A small network was shown many inputs. Here are its activations along a few directions, one row for each input.
Each table varies a few parts of the input and shows all the possible inputs, shuffled.
Descriptions start from the smaller parts, as in this example, which fits no table here: line(6) and (point or line(9) or (values(2) and ring(5))).
Shared parts are said once, and a part with two or three values counts as separate values.
In the rows, 128 means zero.

Other details of the inputs vary at random and push rows far along two fixed directions, the same in every table; ignore that.

Rows:
row 1: [133 170 153 166 145  85 231 117 153 117 140  71]
row 2: [118  78 120 124 134 148  43 140 115 131  96 161]
row 3: [162 125 152  77  71 136 184 133 156  78  90 185]
row 4: [124 147 141 188 129  89 236 150 142 150 130  80]
row 5: [139 167 161 175 149  89 229 132 145 111 145  86]
row 6: [ 94 113  98 208 197  87  93 103  71 145 158  34]
row 7: [122 100  86 124 127 133  37 108 131 138 117 163]
row 8: [115 135 122 198 234 102  90  85 118 132 172  56]
row 9: [129 127 125 114 155 139  39 117 121 107 114 177]
row 10: [151 155 151  77  67 126 178 127 157  97  81 185]
row 11: [158 154 141  77  59 120 177 114 165  92  95 184]
row 12: [128 166 145 150 131 108 235 136 154 162 173  63]
row 13: [161 153 133  73  69 129 184 107 161 101  92 186]
row 14: [ 92 117 116 215 203  94  96 132  58 148 149  50]
row 15: [106 143 123 189 216 127  89 126 114 173 196  46]
row 16: [148 131 128 100  44 124 180 147 154 125  85 192]
row 17: [104 136 140 199 236  96  91  98 113 140 165  61]
row 18: [122 122 138 110 155 136  40 108 118 120 105 175]
row 19: [136 118 143 188 134  99 243 156 141 131 139  78]
row 20: [124 128 120 101 136 166  37 136 117 153 137 160]
row 21: [ 96 116 111 216 205  94  88 111 119 162 160  46]
row 22: [149 129 145  59  52 159 180 159 158 121 111 163]
row 23: [131 113 145 179 142 100 250 149 139 144 133  79]
row 24: [127  93 140 105 162 147  47 114 117 106 105 167]
row 25: [152 156 120  60  46 148 178 141 168 129 126 173]
row 26: [101 119 118 226 207  94  88 126 112 160 165  60]
row 27: [150 154 128  63  51 114 182 107 119  80  82 168]
row 28: [145 102 121  79  41 132 192 144 107  99  72 169]
row 29: [121 129 118 101 122 155  27 130 129 144 146 151]
row 30: [134  98 128 109 162 150  45 122 120  93 113 171]
row 31: [117 115 129 105 128 169  34 146 120 134 142 156]
row 32: [129 167 136 149 120 108 229 130 163 151 175  49]
row 33: [161 153 142  78  75 133 184 121 153 101  87 193]
row 34: [132 146 120 185 131  87 239 137 151 145 146  82]
row 35: [160 149 131  73  55 119 176 100 172  89 100 178]
row 36: [107 126 138 208 243 114  96 123 107 116 169  68]
row 37: [123 124 109  97 118 153  26 116 136 141 151 143]
row 38: [134 145 124 183 132  92 241 130 146 154 140  81]
row 39: [100 128 129 195 222 137  92 149 108 153 199  52]
row 40: [120  96 132  91 140 170  43 140 118 144 134 153]
row 41: [159 154 129  74  68 124 180 114 166  92  97 188]
row 42: [128 111 131 113 158 154  46 112 115 105 109 173]
row 43: [114 100 108 123 130 131  40 113 122 154 103 167]
row 44: [124  98 127 100 146 141  46 115  73  81  99 150]
row 45: [135 165 144 160 141  85 229 103 160 113 144  66]
row 46: [136 165 123 151 128 111 231 131 163 146 186  60]
row 47: [115 124 128  96 134 159  36 135 119 158 134 160]
row 48: [102 128 133 193 222 141  95 142 104 162 193  51]
row 49: [111 104  95 117 114 125  39 113  77 129  98 149]
row 50: [125 170 132 145 116 102 234 138 109 139 167  44]
row 51: [121 132 144 188 132 100 241 153 140 140 131  76]
row 52: [129 141 144 143 126 118 239 158 100 125 163  47]
row 53: [118 113 140 112 150 147  40 118 118 102 103 165]
row 54: [112 129 117  92 119 153  36 137  76 134 129 141]
row 55: [165 124 145  73  81 144 190 126 152  87  87 186]
row 56: [109 114 118  91 120 164  40 139  75 124 131 139]
row 57: [ 94 124 142 190 221 134  95 141 106 167 190  50]
row 58: [125 101 130 100 132 169  35 149 120 130 141 152]
row 59: [128  76 111 125 142 155  50 134 111 135 102 169]
row 60: [123 157 155 157 131 123 234 160 146 144 167  61]
row 61: [124 118 119 102 147 131  36  80 132 117 115 160]
row 62: [126  77 107 126 141 150  47 141 115 126 108 171]
row 63: [108 137 114 186 214 125  88 112 121 170 202  39]
row 64: [112 136 118 201 234  98  88  92 122 124 178  56]
row 65: [107  89 106 121 120 141  47 130  68 118  95 154]
row 66: [145 151 111  46  26 137 179 120 128 116 116 146]
row 67: [115  95  99 119 127 130  39  99 128 151 109 160]
row 68: [149 116 123  95  56 143 192 142 148 124  82 191]
row 69: [133 170 141 159 137 115 232 158 147 149 176  73]
row 70: [113  99 116 127 134 136  42 127 114 154  99 175]
row 71: [104 118 119 223 220 107  97 133 101 168 157  70]
row 72: [132 145 128 189 136  92 239 151 143 145 142  90]
row 73: [145 158 133  59  40 145 174 140 167 135 115 163]
row 74: [143 133 121  90  39 121 180 132 162 131  79 179]
row 75: [114 131 128 100 128 160  30 142 121 150 131 153]
row 76: [117  90 106 131 136 150  46 138 116 130 109 175]
row 77: [122 126 144 185 139 100 248 145 138 148 134  82]
row 78: [120 127 125 105 139 129  40 110  74  94  99 157]
row 79: [156 127 132  60  58 162 184 159 158 116 122 173]
row 80: [152 149 119  59  48 113 181  93 125  77  86 161]
row 81: [130 161 136 145 127 107 235 123 161 159 177  56]
row 82: [116 112 126 105 141 140  45 112  73  85 100 155]
row 83: [155 126 103  84  43 127 185 111 165 131  89 181]
row 84: [137 140 165 165 157 101 239 137 144 103 135  72]
row 85: [145 117 130  99  45 135 186 150 152 115  85 189]
row 86: [149 134 153  75  76 136 188 122 153  95  85 189]
row 87: [121 100  98 128 118 129  33 108 131 137 115 160]
row 88: [129 100 123  95 142 177  42 141 116 139 137 154]
row 89: [120 129 127 105 126 159  30 143 121 144 141 158]
row 90: [154 139 151  82  67 135 182 130 156  82  92 189]
Each input here is: values(3) and line(5) and (point or ring(5)).
Q: The inputs of row 29 and row 89 match in every part but the line(5) part. If row 41 is changed in the same way as row 29 into row 89, which row does it become?
A: row 9
Q: The inputs of row 57 and row 40 match in every part but the line(5) part. If row 56 is changed in the same way as row 57 into row 40, which row does it become?
A: row 52
Q: The inputs of row 18 and row 24 match in every part but the line(5) part. If row 33 is changed in the same way as row 18 into row 24, which row does it become?
A: row 55
Q: Change only the values(3) part in row 20. List by row number the other rows that result.
A: row 33, row 71
Q: Change only the ring(5) part in row 4. List by row number the other rows that result.
A: row 16, row 70, row 71, row 72

Rows:
row 91: [170 132 139 101  81 159 173 160 215  95 107 236]
row 92: [110 118 130 109 115 120   9 116 147 129  60 201]
row 93: [ 92 107  97  81  84 197  23 160  91 163 120 173]
row 94: [109 134  99 203 199  86  44 103 106 150 144 121]
row 95: [131 172 120 137 138  82 192 114 118  79 148  78]
row 96: [119  88 133  96 139 138  26  99 159 135  59 204]
row 97: [116 111 131 194 220 115  56  88 120 163 131 121]
row 98: [111  95 163 164 155 107 214 154 118 136  92  90]
row 99: [101 116 166 148 241 121  51  95 104 105 124  84]
row 100: [ 99  76 106 206 164 117  46 138  70 124 136  71]
row 101: [107 177 116 157 116 131 190 131 172 181 170  88]
row 102: [134 170 143 191 132  80 191 118 142 147 123 116]
row 103: [122 104 123  74  97 149   5 127 169 174 149 189]
row 104: [138 113  91  82  28 119 177 159 112 101  75 183]
row 105: [150 137 126  37 116 176   5 129 127 128 153 157]
row 106: [131  74 124 175 123 117 210 132 118 120 123  72]
row 107: [139 155 141 154 121  95 184 104 127  71 146  62]
row 108: [141 153 114  37 124 195   9 122 123 133 137 157]
row 109: [133 140 117 143 122 152 203 184 116 182 157  61]
row 110: [159 103 145  98  70 178 185 202 157  85  97 221]
row 111: [126 131 160 173 248 159  47 144 126  75 182 115]
row 112: [128 151 121  66  28 156 164 123 192 164 127 189]
row 113: [143 124 129 143 114 134 196 191 119 177 172  63]
row 114: [156 127 107 104  20 113 157 107 181 101  80 181]
row 115: [134 122  99 163 151  88 205 100 167 137 133 101]
row 116: [154 155 124 148 125 114 183 148 182 188 183  78]
row 117: [105  80 137 190 211 134  69 129  61 154 123 107]
row 118: [116 110 152 142 110 121 198 184 124 172 182  71]
row 119: [ 91  88 111  79  84 193  23 154  95 165 129 176]
row 120: [130 162 172 106 134 115 187 136 150 132 203  66]
row 121: [140 189 169 152 144  96 190 113 104  95 135  94]
row 122: [117  77 103 196 197 118  46  79 141 139 140  90]
row 123: [166 117 134  52  57 145 172  84 155  59  91 164]
row 124: [111 196 142 118 130 143 191 126 135 131 185  66]
row 125: [144 131 140  96  33 132 177 157  98 117  61 200]
row 126: [138 142 123 125 164 102 206  95 128  86 146  79]
row 127: [110 178 156 116 131 138 193 120 139 133 193  69]
row 128: [147 144  87  87  38 100 166 117 172 111  82 197]
row 129: [100  88 136 105 105 139  24 158  87 121  51 187]
row 130: [120 130 156 158 234 130  55  84  81 113 145  98]
row 131: [160 174 130  58  58 114 169 108 119  68  94 194]
row 132: [138 134  89  76 108 181  10 126 160 184 124 179]
row 133: [142 166 171  53  63 116 162 123 144  67  62 177]
row 134: [ 98  63  89 176 206 123  67 131  74 138 135  90]
row 135: [124 133 118 180 124  90 208 157  80 130 124 104]
row 136: [120 124 126 152 236 120  58  81  78 106 155 101]
row 137: [142 132 117 173 159  88 207  97 151 146 132 120]
row 138: [131 103 121 168 149 107 220 139  92 137 123 106]
Q: What do these inputs look like to the network?
A: values(3) and (point or ring(5) or (values(2) and line(5)))
Q: The inputs of row 131 and row 135 match in every part but the values(3) part. If row 120 is changed in the same way as row 131 into row 135, which row does it become?
A: row 118
Q: The inputs of row 126 and row 115 match in every part but the values(3) part. If row 99 is changed in the same way as row 126 into row 115, which row does it become?
A: row 96
Q: Change only the values(2) part in row 128. List by row number the other rows that result.
A: row 115
Q: Change only the ring(5) part in row 105. List by row number the other rows that result.
A: row 108, row 120, row 124, row 127
